Each row below holds a small network's activations on one input, seen along a few directions.
Each table varies a few parts of the input and shows all the possible inputs, shuffled.
Descriptions start from the smaller parts, as in this example, which fits no table here: values(3) and (point or line(11) or (line(6) and ring(8))).
Shared parts are said once, and a part with two or three values counts as separate values.
In the rows, 128 means zero.

Other details of the inputs shift rows strongly along two fixed directions, in all tables alike. That doesn't count.

A family of inputs:
x1: [149,159,146,160,122,162,95,109,109,125,165,119,112,154]
x2: [163,158,109,138,116,143,73,92,172,78,164,85,109,75]
x3: [120,135,154,166,131,115,146,158,122,150,119,169,122,208]
x4: [126,143,137,147,139,158,136,123,81,145,150,140,126,168]
x5: [110,80,99,69,153,81,162,146,149,143,71,131,164,101]
x6: [139,156,150,159,121,161,109,119,92,135,162,125,116,156]
x7: [141,162,140,144,79,130,78,91,189,84,153,103,86,77]
x8: [139,173,152,174,99,176,98,99,104,107,188,115,94,128]
x9: [155,144,109,128,112,140,90,100,161,79,161,81,119,51]
x10: [125,131,137,137,136,153,141,131,77,144,147,135,135,154]
x11: [130,134,131,138,146,150,133,126,88,147,141,137,134,167]
x12: [117,163,147,156,107,141,109,101,143,124,143,148,86,159]
x13: [140,112,93,99,153,121,126,127,138,117,122,105,152,95]
x14: [101,115,114,106,124,110,148,124,144,120,109,136,127,99]
x15: [123,158,153,156,108,139,107,104,139,131,140,147,91,165]
x16: [125,183,172,181,81,158,88,94,139,115,168,141,69,157]
x17: [176,127,101,105,124,116,70,112,187,85,138,60,140,39]
x18: [136,90,100,84,156,110,140,150,120,132,108,102,175,83]
x19: [110,95,121,90,135,95,147,147,138,143,89,132,150,108]
x20: [84,92,113,90,149,103,186,147,110,156,86,161,150,138]
x21: [120,113,131,110,132,107,131,131,141,142,101,135,133,136]
x22: [107,89,113,83,130,90,153,145,143,133,88,122,152,80]
x23: [170,127,125,149,138,115,101,158,147,114,135,101,153,126]
x24: [109,140,133,133,116,127,127,115,143,122,127,146,107,135]
x25: [100,84,93,69,145,85,168,141,152,128,80,132,157,82]
x26: [163,153,120,136,105,145,76,98,162,82,169,79,113,64]
x27: [176,83,124,147,153,139,167,179,124,158,66,146,132,187]
x28: [110,93,127,93,146,95,153,151,124,161,82,143,153,141]
x29: [109,128,130,120,117,120,137,120,140,129,120,140,117,121]
x30: [133,149,142,152,114,158,115,118,97,121,165,116,117,119]
x31: [117,129,125,121,129,115,125,118,150,129,112,142,117,138]
x32: [117,140,142,150,145,161,149,130,62,161,147,153,128,194]
x33: [132,179,165,172,84,150,83,92,151,113,161,132,73,148]
x34: [156,66,127,123,147,103,184,186,158,163,28,163,128,184]
x35: [109,133,143,130,111,127,135,122,128,135,126,142,113,135]
x36: [95,149,175,162,108,149,145,128,78,165,138,176,99,201]
x37: [130,121,106,114,145,135,136,125,115,120,135,119,142,109]
x38: [99,117,125,114,138,114,156,131,123,147,102,156,129,151]
x39: [120,133,137,137,133,155,147,131,74,142,150,135,134,147]
x40: [147,109,78,87,138,113,115,117,170,81,128,77,151,24]
x41: [109,134,147,132,106,126,133,125,124,136,127,142,113,132]
x42: [101,144,152,147,116,139,139,120,111,145,132,163,104,172]
x43: [122,181,154,172,86,153,92,87,152,103,165,142,68,142]
x44: [136,118,132,154,161,128,156,172,86,154,127,150,159,198]
x45: [122,83,79,72,165,108,165,145,120,124,104,111,176,74]
x46: [141,130,124,144,127,95,116,145,183,109,113,133,125,138]
x47: [104,104,112,108,167,136,178,150,68,158,117,151,161,157]
x48: [98,157,159,162,100,150,136,109,107,135,148,160,89,162]
x49: [149,159,149,161,119,160,92,113,107,128,164,118,112,152]
x50: [120,113,126,116,142,137,154,144,79,146,131,128,152,127]
x51: [121,84,91,82,180,112,167,151,100,151,95,129,179,129]
x52: [136,148,141,148,118,157,115,120,99,126,162,119,119,129]
x53: [104,107,125,105,142,107,157,137,124,155,95,151,138,150]
x54: [135,79,112,113,181,100,175,196,91,163,93,136,197,169]
x55: [142,136,147,157,119,105,114,150,162,124,121,136,122,161]
x56: [136,108,113,105,153,126,137,139,109,140,121,113,158,122]
x57: [159,129,86,103,125,122,90,104,185,72,145,72,133,30]
x58: [145,138,150,159,114,103,107,151,164,123,122,133,120,155]
x59: [167,153,124,138,105,143,69,102,161,85,166,79,115,66]
x60: [101,104,132,105,133,110,160,141,115,152,99,149,140,140]
x61: [155,120,107,140,154,115,125,158,141,116,128,118,155,139]
x62: [102,109,135,108,125,110,153,141,119,150,104,144,135,130]
x63: [105,146,166,153,114,139,135,127,98,162,129,164,104,192]
x64: [121,118,130,111,126,109,128,128,148,136,107,130,128,125]
x65: [162,137,103,117,123,131,83,105,173,82,150,79,129,55]
x66: [138,137,131,136,130,149,118,123,108,124,150,116,131,126]
x67: [170,155,120,138,110,142,67,97,168,85,163,76,115,74]
x68: [123,158,144,161,120,171,131,113,80,131,171,140,110,156]
x69: [117,134,147,132,114,122,124,125,131,141,120,140,115,143]
x70: [109,119,130,115,114,115,138,125,139,125,116,129,124,103]
x71: [130,116,113,113,146,135,141,130,105,130,133,121,148,116]
x72: [92,167,172,174,100,161,144,110,86,149,154,178,82,198]
x73: [112,101,112,91,133,98,145,132,152,129,96,131,142,100]
x74: [161,98,71,70,140,99,105,120,190,80,119,61,163,6]
Description of these inputs: values(2) and (point or (line(4) and (point or line(8)))).
- The inputs of x52 and x62 match in every part but the values(2) part. If x37 is changed in the same way as x52 into x62, which row does it become? => x43
- The inputs of x20 and x57 match in every part but the values(2) part. If x19 is changed in the same way as x20 into x57, which row does it become? => x18
- Change only the values(2) part in x56. List by row number the other rows that result. => x64
- Change only the values(2) part in x15. List by row number the other rows that result. => x11
- Change only the line(8) part in x21. List by row number the other rows that result. => x7, x16, x33, x35, x60, x64, x70

A family of inputs:
x75: [127,144,162,176,137,117,129,154,120,158,121,169,123,232]
x76: [108,152,166,168,93,135,137,135,111,132,151,148,105,153]
x77: [81,154,167,154,119,182,159,106,33,168,156,176,99,196]
x78: [175,162,145,128,85,135,30,91,183,93,163,64,106,56]
x79: [137,204,196,191,61,189,60,69,99,120,209,110,61,135]
x80: [95,85,154,83,143,138,186,151,28,207,99,147,164,158]
x81: [93,69,64,33,164,85,170,136,136,118,91,105,191,29]
x82: [123,111,103,115,164,60,138,168,172,118,108,138,176,143]
x83: [180,142,141,144,83,99,48,123,227,83,124,76,103,60]
x84: [154,161,131,126,82,153,57,63,179,77,160,76,82,40]
x85: [236,169,118,214,155,193,72,140,120,88,193,85,123,181]
x86: [111,103,152,133,136,100,161,179,101,170,92,159,149,176]
x87: [135,46,88,57,159,105,192,150,159,160,19,147,139,118]
x88: [147,111,135,115,98,99,113,135,177,110,106,95,126,64]
x89: [108,72,59,67,167,80,190,144,178,112,64,145,155,88]
x90: [143,100,105,111,128,123,144,116,181,122,70,137,96,116]
x91: [122,134,102,136,123,130,143,109,179,100,112,149,90,125]
x92: [81,124,146,114,132,136,164,134,47,165,147,142,152,141]
x93: [76,99,73,73,178,120,196,121,94,139,111,160,158,124]
x94: [115,83,169,113,121,127,185,170,74,199,74,160,138,176]
x95: [208,50,23,83,211,152,184,160,125,109,71,87,182,76]
x96: [164,102,135,119,139,92,111,157,175,148,80,126,144,160]
x97: [125,82,107,64,154,82,126,151,127,145,94,93,187,71]
x98: [85,171,128,155,132,181,153,85,78,136,166,176,86,185]
x99: [63,164,178,165,118,171,167,124,4,178,186,176,123,207]
x100: [98,139,188,180,102,172,171,132,62,179,115,197,75,233]
x101: [151,85,123,90,108,116,133,132,179,128,66,114,116,79]
x102: [127,114,71,74,172,60,102,134,181,91,136,88,198,65]
x103: [51,139,142,132,144,158,193,125,19,166,159,191,134,192]
x104: [79,160,136,153,138,185,169,94,54,157,154,189,89,210]
x105: [131,209,186,224,71,151,73,116,144,103,195,145,68,178]
x106: [125,135,196,172,106,148,140,161,78,190,114,176,104,232]
x107: [208,113,93,156,152,200,134,140,98,100,146,89,134,106]
x108: [151,158,124,146,96,88,67,127,216,62,158,93,121,62]
x109: [228,154,124,200,138,197,81,147,107,91,188,76,125,133]
x110: [142,118,102,120,150,65,112,156,202,104,107,116,162,119]
x111: [139,115,88,84,136,134,118,84,166,108,105,104,112,67]
x112: [180,97,126,162,170,199,183,179,13,162,144,121,165,175]
x113: [125,216,198,203,62,195,68,70,85,120,222,123,59,151]
x114: [103,134,141,135,165,121,139,142,72,173,136,157,159,212]
x115: [97,72,126,88,141,87,194,179,104,163,76,143,172,121]
x116: [141,66,75,67,177,33,140,181,207,119,59,106,203,89]
x117: [130,176,130,144,102,123,59,101,158,84,192,89,124,74]
x118: [137,205,142,180,88,197,74,43,144,91,188,130,38,135]
x119: [157,136,108,122,84,110,79,99,240,54,124,83,94,23]
x120: [76,95,109,79,155,125,185,134,72,155,110,148,161,118]
x121: [133,183,177,199,83,138,85,128,144,114,169,140,85,165]
x122: [131,154,149,150,139,130,94,117,110,147,151,130,132,184]
x123: [148,80,113,100,161,64,133,172,175,146,62,123,172,141]
x124: [81,130,127,114,152,108,149,148,71,146,157,145,174,142]
x125: [119,75,90,52,165,133,177,118,112,163,65,137,142,113]
x126: [156,164,131,146,70,106,64,101,220,50,171,77,101,30]
x127: [97,155,157,174,100,154,151,123,109,130,142,174,85,177]
x128: [85,116,113,108,186,96,162,158,78,165,130,156,191,190]
x129: [153,181,142,188,80,171,88,72,190,88,144,141,31,143]
x130: [114,63,104,75,142,90,181,158,147,141,53,136,153,94]
x131: [86,86,107,95,147,95,197,159,119,136,89,163,155,124]
x132: [126,117,93,90,166,81,107,136,157,117,128,101,183,104]
x133: [133,181,130,136,84,131,59,77,163,63,210,73,112,32]
x134: [107,82,158,114,128,112,186,171,81,187,76,155,146,163]
x135: [147,155,110,150,99,140,101,87,212,76,127,126,65,101]
x136: [152,143,100,99,111,92,48,106,206,65,159,52,147,5]
x137: [169,83,83,48,163,69,86,135,199,117,86,64,190,54]
x138: [76,142,176,153,143,150,163,151,9,199,149,180,142,231]
x139: [142,198,184,178,63,210,67,57,112,118,188,124,41,140]
- What do these inputs look like to the network? => line(5) and (point or (values(2) and line(6)))
- Change only the line(5) part in x131. List by row number the other rows that result. => x82, x89, x108, x126
- Change only the line(6) part in x91. List by row number the other rows that result. => x87, x89, x90, x129, x135
- Change only the values(2) part in x106. List by row number the other rows that result. => x78
- Change only the line(5) part in x123. List by row number the other rows that result. => x83, x90, x100, x134

A family of inputs:
x140: [149,125,110,114,129,107,96,128,167,99,132,92,144,75]
x141: [145,120,114,115,119,105,111,125,187,108,106,112,122,93]
x142: [128,130,117,114,130,121,116,120,133,116,140,110,140,95]
x143: [116,111,110,94,144,114,141,133,112,134,126,116,159,98]
x144: [175,171,138,178,114,186,84,101,116,100,185,101,98,133]
x145: [126,127,123,120,126,120,122,126,142,119,124,124,127,111]
x146: [166,120,108,130,148,149,123,134,115,118,137,102,144,116]
x147: [106,121,151,146,135,129,167,151,96,170,103,180,119,208]
x148: [127,119,138,135,119,119,140,137,147,138,99,149,110,149]
x149: [144,125,125,132,130,113,117,140,152,121,123,117,137,125]
x150: [137,116,116,106,116,110,119,118,175,110,106,112,120,82]
x151: [125,127,120,116,123,117,122,119,152,117,120,123,122,103]
x152: [140,112,113,107,137,103,122,139,152,117,118,105,152,96]
x153: [135,176,168,192,104,158,103,118,115,133,163,149,88,194]
x154: [132,128,132,134,132,120,127,136,128,133,125,131,134,142]
x155: [169,185,145,192,109,197,79,94,106,99,199,107,87,142]
x156: [145,170,154,174,98,148,85,105,148,108,162,124,90,145]
x157: [167,184,165,216,111,202,99,114,85,126,187,139,78,207]
x158: [133,113,122,119,141,109,134,145,133,131,116,124,151,129]
x159: [149,111,99,114,158,151,140,135,93,127,137,103,158,106]
x160: [132,126,126,124,121,117,122,123,157,120,115,128,119,119]
x161: [91,107,123,99,146,125,174,138,81,157,117,150,150,139]
x162: [116,115,112,96,133,119,133,124,128,123,125,117,143,89]
x163: [128,123,136,135,120,119,133,134,151,134,105,145,111,149]
x164: [108,97,130,114,139,114,174,153,116,161,81,161,134,161]
x165: [110,109,119,107,146,118,152,141,105,145,115,132,153,129]
x166: [119,123,119,108,117,123,127,111,145,116,122,119,121,86]
x167: [141,114,125,128,137,104,128,152,147,130,111,126,143,136]
x168: [130,173,140,148,91,153,86,82,148,97,172,114,85,99]
x169: [137,124,115,114,127,112,109,123,158,109,126,104,135,88]
x170: [138,125,121,121,120,112,115,123,169,110,118,117,124,104]
x171: [124,108,119,106,137,110,140,139,137,132,105,129,142,118]
x172: [134,124,113,111,122,110,113,119,169,104,122,108,128,83]
x173: [102,120,131,121,139,131,157,138,92,151,120,151,137,153]
x174: [100,130,137,122,120,141,150,116,97,143,130,146,116,133]
x175: [132,129,112,108,128,120,111,119,139,108,146,97,144,77]
x176: [104,119,132,121,132,126,153,130,112,145,112,151,124,147]
x177: [137,127,107,102,119,114,100,110,171,94,132,95,131,57]
x178: [140,130,113,114,127,118,100,121,147,104,145,96,144,77]
x179: [143,121,122,125,127,111,115,135,162,119,115,115,132,115]
x180: [130,114,131,130,144,116,140,156,118,145,112,137,148,156]
x181: [142,124,109,110,131,113,104,128,153,106,134,94,148,78]
x182: [125,122,129,123,122,120,131,125,148,127,110,136,118,128]
x183: [132,123,120,113,122,114,121,121,160,117,115,120,124,102]
x184: [134,121,118,110,118,114,117,117,170,111,113,114,120,92]
x185: [100,120,139,127,129,131,162,133,99,154,110,160,119,159]
x186: [130,121,117,125,159,171,156,133,48,148,153,126,153,142]
x187: [95,130,145,133,144,146,161,143,47,168,146,157,146,180]
x188: [114,130,123,116,124,128,131,114,127,125,131,130,124,111]
x189: [111,116,117,106,134,119,145,127,126,134,114,133,135,116]
x190: [117,118,127,123,144,119,145,145,104,142,125,135,149,143]
x191: [103,127,137,132,143,135,157,141,75,159,132,152,142,170]
x192: [106,118,127,115,127,128,152,126,116,141,112,143,124,128]
x193: [122,103,111,115,173,160,178,149,37,162,134,137,169,154]
x194: [126,115,126,124,131,114,141,140,144,134,105,138,130,138]
x195: [125,112,130,125,147,116,144,154,108,147,115,138,154,155]
x196: [159,171,145,165,99,142,67,105,163,93,170,101,100,112]
x197: [135,127,117,118,131,113,113,127,147,115,129,110,138,99]
x198: [140,124,132,136,132,112,123,145,145,132,115,131,132,145]
x199: [139,121,127,129,122,110,124,136,166,121,108,130,121,128]
x200: [164,186,163,214,112,207,100,111,79,126,191,137,80,203]
x201: [133,123,137,139,131,118,131,144,136,139,113,139,128,157]
x202: [119,135,130,129,131,132,128,126,106,129,148,126,138,128]
x203: [127,128,135,133,125,125,129,132,134,131,120,138,123,142]
x204: [100,121,132,116,141,135,156,133,77,154,134,143,144,146]
x205: [129,172,145,157,94,153,90,89,142,99,173,120,88,115]
x206: [119,109,130,123,139,116,153,151,123,149,99,149,137,157]
x207: [137,127,125,123,129,116,117,130,142,123,128,116,136,116]
x208: [116,187,169,188,92,175,107,95,102,125,181,153,73,179]
x209: [124,121,132,127,118,122,136,126,144,131,107,140,114,130]
x210: [160,117,116,122,130,99,100,144,180,108,113,101,142,99]
x211: [116,116,134,123,140,123,150,142,105,150,116,142,141,155]
x212: [140,118,117,116,119,109,117,124,182,112,103,118,119,100]
x213: [113,133,133,128,129,136,133,122,102,135,142,133,132,134]
x214: [112,127,122,108,120,130,130,109,129,122,131,124,122,99]
x215: [122,112,135,130,137,115,150,154,126,150,98,154,132,167]
x216: [102,101,114,95,142,115,162,135,116,144,100,140,144,120]
x217: [98,124,141,135,147,137,166,148,62,165,133,158,147,183]
x218: [109,126,126,115,123,131,137,114,121,129,127,134,122,117]
x219: [135,170,155,169,95,151,97,101,143,111,160,133,84,146]
- What do these inputs look like to the network? => line(8) and (point or line(9))
- The inputs of x166 and x174 match in every part but the line(8) part. If x202 is changed in the same way as x166 into x174, which row does it become? => x175
- The inputs of x162 and x203 match in every part but the line(8) part. If x187 is changed in the same way as x162 into x203, which row does it become? => x195
- The inputs of x186 and x155 match in every part but the line(8) part. If x143 is changed in the same way as x186 into x155, which row does it become? => x197
- List by row number the other rows that have the line(8) part in common with x191. => x159, x165, x173, x181, x189, x192, x208, x216, x217
- Change only the line(8) part in x218. List by row number the other rows that result. => x163, x176, x182, x184, x212, x214, x216
- Start at x196 and move only the line(9) part, one step at a time. The first step leads to x152. Which rows follow, in order? => x207, x211, x171, x219, x183, x184, x150
- Change only the line(9) part in x201. List by row number the other rows that result. => x147, x148, x163, x167, x198, x199, x210, x215
- List by row number the other rows that have the line(8) part in common with x149. => x141, x153, x164, x179, x180, x194, x200, x206, x212
